Each row below holds a small network's activations on one input, seen along a few directions.
Each table varies a few parts of the input and shows all the possible inputs, shuffled.
A made-up example of a description, with smaller parts first: one of 5 places around a ring, together with either a single point or one of 9 places along a line or (one of 2 separate values, together with one of 6 places along a line).
Shared parts are said once, and a part with two or three values counts as separate values.
(in the rows, 128 means zero)

A family of inputs:
x1: [ 72 165 115  89  80  21 109 136 129 101 102]
x2: [189 112 145 157 167 202  95 126 114 182 190]
x3: [101 110 155  50  92 122 151 174 157  76 130]
x4: [220 124 145  96 154 222 102 168 123 107 138]
x5: [130 165 124  92 117 201 108 165 183  68 130]
x6: [175  66 172 107 144 126 151 121 109 195 193]
x7: [204  93 155  39 115 147 167 179 122 144 147]
x8: [ 54 126  89 154 130  22 167  79 111 122 100]
x9: [ 67 184  68 196 160 104 103  89 121 128  93]
x10: [124 119 127 226 146 177 135  80 114 162 105]
x11: [ 93 201  87 152 107  91  57 147 143  76 101]
x12: [110  71 154 176 125  99 193  72 109 175 107]
Q: Changing only one part turns x6 into x2. The same change can be made to x12. Which row results?
A: x10
Q: What is each input in this table made of?
A: one of 2 separate values, together with one of 6 places around a ring

A family of inputs:
x13: [132 142 134 139 113 196  80 129 172 105 122]
x14: [159 147 123  73 162 112 115 155 102 112 123]
x15: [145 135 131 161 145 170  75  94 124 158 173]
x16: [154 114 165 117 106  86 143 117 120 148 156]
x17: [109 119 180 132 131 153 159 168 124  98 101]
x18: [143 138 125 143 122 184 108 165 161  99 112]
x19: [136  86 119  57 111  95 141 133 143 141 154]
x20: [173 141 124 140 133 111  88 147 120 133 161]
x21: [169 154  99  90 135 121 100 161 141 117 146]
x22: [ 71 160  86 167 108  17 106  83 117 140  89]
x23: [138 109 157 152 148 139 165 129  77 169 140]
x24: [ 98  70 155 113 104 155 143 136 165 115 126]
x25: [123  60 143 132 131 129 144 101 122 181 166]
x26: [142 151 116  88 130 155 128 168 109  91 105]
x27: [138 131 147 128 146 178 123 158 119  93  85]
x28: [ 55 142  74 206 137  76 141  62 128 125  68]
x29: [ 60 143  83 203 128  53 122  61 105 149  88]
x30: [147 134 116 166 151 194  98  95 154 144 150]
x31: [142  95 160 149 125 128 159  92 107 159 156]
x32: [152 167 114  77 131 135  72 133 162 134 158]
x33: [ 38 175  70 147  96  57 121 110 136  75  68]
x34: [114  59 139 139 142 149 162 104 150 157 152]
x35: [100 101 127  68  86 140 148 151 161 120 145]
x36: [126 164 115 101 106 168  79 140 161  94 147]
x37: [123 136 144  84  86 134 163 145 149 101 129]
x38: [151 123 130 157 183 179 143 123  98 131 114]
x39: [166 124 132 149 171 161 126 119  70 157 125]
x40: [182 149 126 106 143 124 119 148  93 163 118]
x41: [156 154 137 128 128 124  60 120 140 150 171]
x42: [127 117 156 150 162 160 184 139 114 155 119]
x43: [ 35 153  94 182 106  76 120  98 146  87  43]
x44: [130 135 156  78 143  89 148 165 105 114 142]
x45: [147  78 132  99 101  94 136 123 131 176 160]
x46: [113 141 149  94 115 132 162 178 114  94 122]
x47: [132  95 156 155 136 147 178  95 134 135 140]
x48: [133 105 158 128  92 157 166 127 149 103 101]
x49: [158 120 105 179 157 179 125 124 133 127 143]
x50: [148 136 163 111 130  98 150 160 102 168 137]
x51: [139 151 105 114 115 152 107 169 142  80 138]
x52: [149 128 142  68 108  96 156 131 138 130 143]
x53: [ 63 169  68 131 118  18 114  98 128 105  80]
x54: [159 123 122 173 156 153 101 124 108 145 161]
Q: What is each input in this table made of?
A: one of 6 places around a ring, together with either a single point or one of 6 places along a line
Q: Changing only the place on the ring of 6 turns x48 into x47. The same change can be made to x24. Which row results?
A: x34
Q: Change only the place on the ring of 6 in x54. List by row number the other rows that result.
A: x18, x20, x21, x49, x51

A family of inputs:
x55: [123 190  71 126 132 104  65 144 119 104 110]
x56: [188 149 181   6 111 182 120 229 162  68 159]
x57: [234  82 200  54 145 245 140 198 127 135 192]
x58: [ 94 123 100 121  94  36 146 126 134 105 105]
x59: [177 144 106 184 174 163  87 121 102 179 140]
x60: [103 185 103 112 104 116  76 106 161  84  95]
x61: [141  65 138 127 142 108 154 110 106 213 172]
x62: [158 120 111 174 148 183 103  89 143 150 147]
x63: [153  81 148 171 127  97 177  89 100 174 143]
x64: [ 54 158  99 149 100 123 114 139 150  69  91]
x65: [ 87 134 140  76 103  40 131 121 127 135 143]
x66: [112  98 146 167 151 141 177  95 106 165  91]
x67: [ 55 150 118 124 122  71 159 114 126  67  75]
x68: [112 112 131 200 140 185 144 109 129 143 131]
Q: Changing only one part turns x66 into x67. The same change can be made to x57. Which row results?
A: x56
Q: What is each input in this table made of?
A: one of 2 separate values, together with either a single point or one of 6 places along a line
